These are the activations of a small neural network, seen along a few directions. Each row is one input.
Each table varies a few parts of the input and shows all the possible inputs, shuffled.
Descriptions start from the smaller parts, as in this example, which fits no table here: line(4) and (point or line(9) or (values(3) and ring(5))).
Shared parts are said once, and a part with two or three values counts as separate values.
In the rows, zero is written as 128.

Other details of the inputs shift rows strongly along two fixed directions, in all tables alike. That doesn't count.
These rows show it; all are for the same input, with only those details redrawn:
[182 199 105 129 174 151  93 161 136 126 169]
[ 96 166 100  58 120  54 104 103 131  83 169]
[ 57  86 147  75  55  34 147  42 139 108  97]
[115 106 152 124  90 100 142  81 141 139  95]
[197 135 160 197 139 196 137 137 144 183  90]
[153 194  97  99 160 115  93 145 133 106 176]

A family of inputs:
x1: [127 193  59  90 185 157 108 162 112 120 191]
x2: [137 187 115 114 159 108 110 188 130  92 183]
x3: [155 145  83 150 207 215 130 186 123  50 166]
x4: [ 91 183  85  86 124  86  74 149 133  84 189]
x5: [178 109 165 169 129 156 157 129 136 164  92]
x6: [149 118 134 181 132 178 161 137 137 181 110]
x7: [ 42  64 140 117  84  78 164  86 122 129 122]
x8: [146 120 129 170 142 188 158 131 129 184 102]
x9: [ 74  60 165  92 100  73 163  93 110 116 100]
x10: [164 111 144 202 119 193 120 165 138 183  83]
x11: [122  82 149 142 128 138 141 119  97 148  95]
x12: [ 90 187 106  84 128  71  97 150 137  77 186]
x13: [ 57  89 173  97  82  81 148  65 125 114 102]
x14: [140  93 125 143 105 137 119 105 133 161  85]
x15: [168  99 130 165 131 147 138 130 115 167  87]
x16: [ 86  80 136 132  81  81 145 119 115 130  91]
x17: [154  65 139 177 112 224 177 151 131  91 116]
x18: [112 149 107  91 142  76 118 175 124  92 169]
x19: [133 111 158 162 125 183 118 114 123 159 103]
x20: [140  98 146 158 135 182 116 129 117 165  94]
x21: [147  83 148 136 120 114 159 121 131 153  94]
x22: [153 194  97  99 160 115  93 145 133 106 176]
x23: [172 203  74 113 171 148  65 158 130 117 186]
x24: [105 165 122  67 162  88 114 143 108  75 187]
What do these inputs look like to the network? -> values(2) or line(4) or (values(3) and ring(6))
Which other rows does x13 become when the values(3) part takes its other values? List them by row number. -> x12, x22
Which other rows belong to the same alternative as x7? List them by row number. -> x1, x6, x8

A family of inputs:
x25: [144 104 118 149 121 179 140 102 137 128 102]
x26: [140 182  92 110 186 130  93 162 107 151 169]
x27: [124  89 145 162 157 155 161 194 106 130 123]
x28: [ 80 130 160  81  78  29 131  76 144 107 120]
x29: [ 62 117  90  72  87  85 107  79 132  77 141]
x30: [125 104 136 164 111 146 134 124 122 201  92]
x31: [125 104 132 167  97 183 135  98 146 158  96]
x32: [169 114 173 167 106 127 152 118 149 151  83]
x33: [ 76 125  89  46 121  93 121  71 120  60 165]
x34: [ 61  75 127 104  80  70 128  85 113 151  93]
x35: [116 192 113  87 118  62  93 136 146 102 176]
x36: [126 160 100 117 150 164 108 116 132 112 149]
x37: [148 155  83 107 171 123 103 158 108 138 156]
x38: [186 186 134 147 191 150 122 245 126  75 189]
x39: [146  92 145 144 140 149 151 112 105 183  93]
x40: [171 115 187 158 116 134 155 110 143 154  90]
x41: [184 195 125 148 155 136  89 176 144 128 161]
x42: [119  64 154 173 119 187 179 144 123  97 104]
What do these inputs look like to the network? -> values(3) and (point or ring(5))
Changing only the values(3) part turns x33 into x39. The same change can be made to x29. Which row results? -> x34
Which other rows does x36 become when the values(3) part takes its other values? List them by row number. -> x26, x28
Which other rows does x35 become when the ring(5) part takes its other values? List them by row number. -> x28, x32, x40, x41

A family of inputs:
x43: [129 168 116 116 139  78 104 181 134  96 172]
x44: [146 158 136  98 159  83 119 169 116 105 170]
x45: [111 128  82  81 173 122 120 129  97 119 157]
x46: [ 52  74 162  81  71  63 180  62 140  49 114]
x47: [153 173 123 123 160 103 111 198 120 113 167]
x48: [158  70 175 179 140 187 179 151 116 138  95]
x49: [ 45  96 142  80  50  31 124  53 135 120 104]
x50: [119  71 144 192  99 196 156 115 129 181  70]
x51: [155 182 107 149 152 146  95 168 130 164 149]
x52: [127 158 110 122 148 113 101 153 116 166 149]
x53: [143 162  97 100 140 151 106 108 143  83 160]
x54: [111  78 145 170  93 174 142  97 131 153  82]
x55: [131 167  89 132 138 171  95 141 140 100 159]
x56: [ 14  59 107  69  75  61 143  70 107 116 115]
x57: [151 192 113 132 132 135  82 146 149 130 154]
x58: [161 185 104 102 152 110 101 130 132 132 161]
x59: [ 83 104 140  76  89  44 132  58 124 128 101]
x60: [163  70 168 212 130 211 177 172 123 154  77]
x61: [174 120 204 185 119 149 166 129 154 149  87]
x62: [151  76 152 171 128 190 157  94 121 165  70]
x63: [164 159  89 124 168 175 117 136 124 117 162]
x64: [157 185 114  97 133 113  94 112 150 111 153]
x65: [155 100 154 157 140 139 146 118 114 209  76]
x66: [117 136  99 125 144 128 123 182 127  73 169]
What do these inputs look like to the network? -> values(2) and (line(4) or ring(8))
Start at x50 and move only the ring(8) part, one step at a time. The first step leads to x56. Which rows follow, in order? -> x45, x62, x63, x53, x55, x54
Start at x66 and move only the line(4) part, one step at a time. The first step leads to x60. Which rows follow, in order? -> x48, x46

A family of inputs:
x67: [184 243  65 113 198 156  51 179 130 124 206]
x68: [186 117 160 215 154 208 145 182 130 192  93]
x69: [ 71 108 106  88 105 103 134 118 123  75 148]
x70: [100  62 147 145  74 137 156  76 136 123  77]
x71: [144 151 108 138 175 160 119 196 118  94 171]
x72: [135  97 163 146 103 117 140  96 131 180  79]
x73: [ 84 108 107  82 136  86 138 142 107  67 161]
x74: [114  84 190 144  73  92 159  91 148 134  76]
x75: [ 97  97 169 126  72  64 141  90 136 152  81]
x76: [163 124 150 170 146 160 135 156 119 176 108]
x77: [182 102 147 209 149 230 145 143 125 204  76]
x78: [ 84 127 106  81 129  66 129 135 111 104 155]
x79: [142 168 108 100 172 132 113 151 119 101 176]
x80: [173 203  88 112 189 120  93 192 120 119 189]
x81: [166 133 139 164 150 167 131 180 131 117 134]
x82: [133 192  82  78 175 125  97 143 121  78 194]
x83: [ 76 140 113  68 103  71 122 106 133  71 165]
x84: [ 96 129 106  85 109  86 117  89 127 121 128]
x85: [111 150 113  71 122  81 114  93 135  89 148]
x86: [114  77 183 152  94 123 180 102 132 137  80]
x87: [ 66 120  90  51 111  71 121  91 118  58 159]
x88: [162 152 101 124 175 158 118 172 119 103 167]
x89: [162 148 127 145 137 146 107 121 133 171 113]
x90: [172 158 125 166 160 204 119 146 139 135 139]
x91: [152 207  78 105 162 124  80 172 132 107 191]
x92: [121  90 169 158  87 110 151 116 139 160  80]
x93: [ 89 127 141  96 109  77 136 122 132  85 143]
x94: [157  95 135 174 160 198 153 158 111 141 116]
x95: [196 182 103 163 195 209  94 174 118 174 150]
x96: [196 102 187 208 129 199 161 124 144 191  67]
x97: [ 95 153 123  77 101  67 118 103 149  74 157]
x98: [112  86 164 143  74 119 152  62 153 138  76]
x99: [173 139 130 155 156 160 125 148 126 169 120]
x100: [102  69 150 141 107 129 158 102 118 162  85]
x101: [119  82 188 141  80  94 169  83 142 135  78]
x102: [176 139 105 164 183 219 124 172 115 132 140]
x103: [ 89 116 117  94  96  90 135 110 132  76 138]
x104: [149 140  97 155 165 200 118 162 123 113 151]
x105: [149 130 113 165 146 188 122 139 129 161 121]
x106: [101  80 161 150  77 124 149  89 131 167  77]
x107: [144 128 128 165 133 176 127 151 131 157 121]
x108: [160 205 100  99 170  92  86 170 121 121 182]
x109: [ 99  74 151 148  67 120 151  64 142 168  65]
x110: [ 85 127 108  73 128  69 116 109 109 123 149]
x111: [ 68 143 113  65 114  40 105 126 118  95 163]
x112: [107 110 154 131  74  94 132  85 141 153  90]
x113: [113 106 136 142 104 138 128  93 131 165  96]
x114: [ 78 123 105  58 118  46 130 120 117  52 166]
Changing only one part turns x72 into x75. The same change can be made to x88. Which row results? -> x81
What do these inputs look like to the network? -> ring(6) and ring(8)
Which other rows does x79 become when the ring(6) part takes its other values? List them by row number. -> x82, x83, x86, x90, x93
Which other rows does x80 become when the ring(8) part takes its other values? List them by row number. -> x73, x76, x78, x86, x101, x108, x114
Start at x106 and move only the ring(6) part, one step at a time. The first step leads to x113. Which rows follow, in order? -> x95, x110, x76, x111
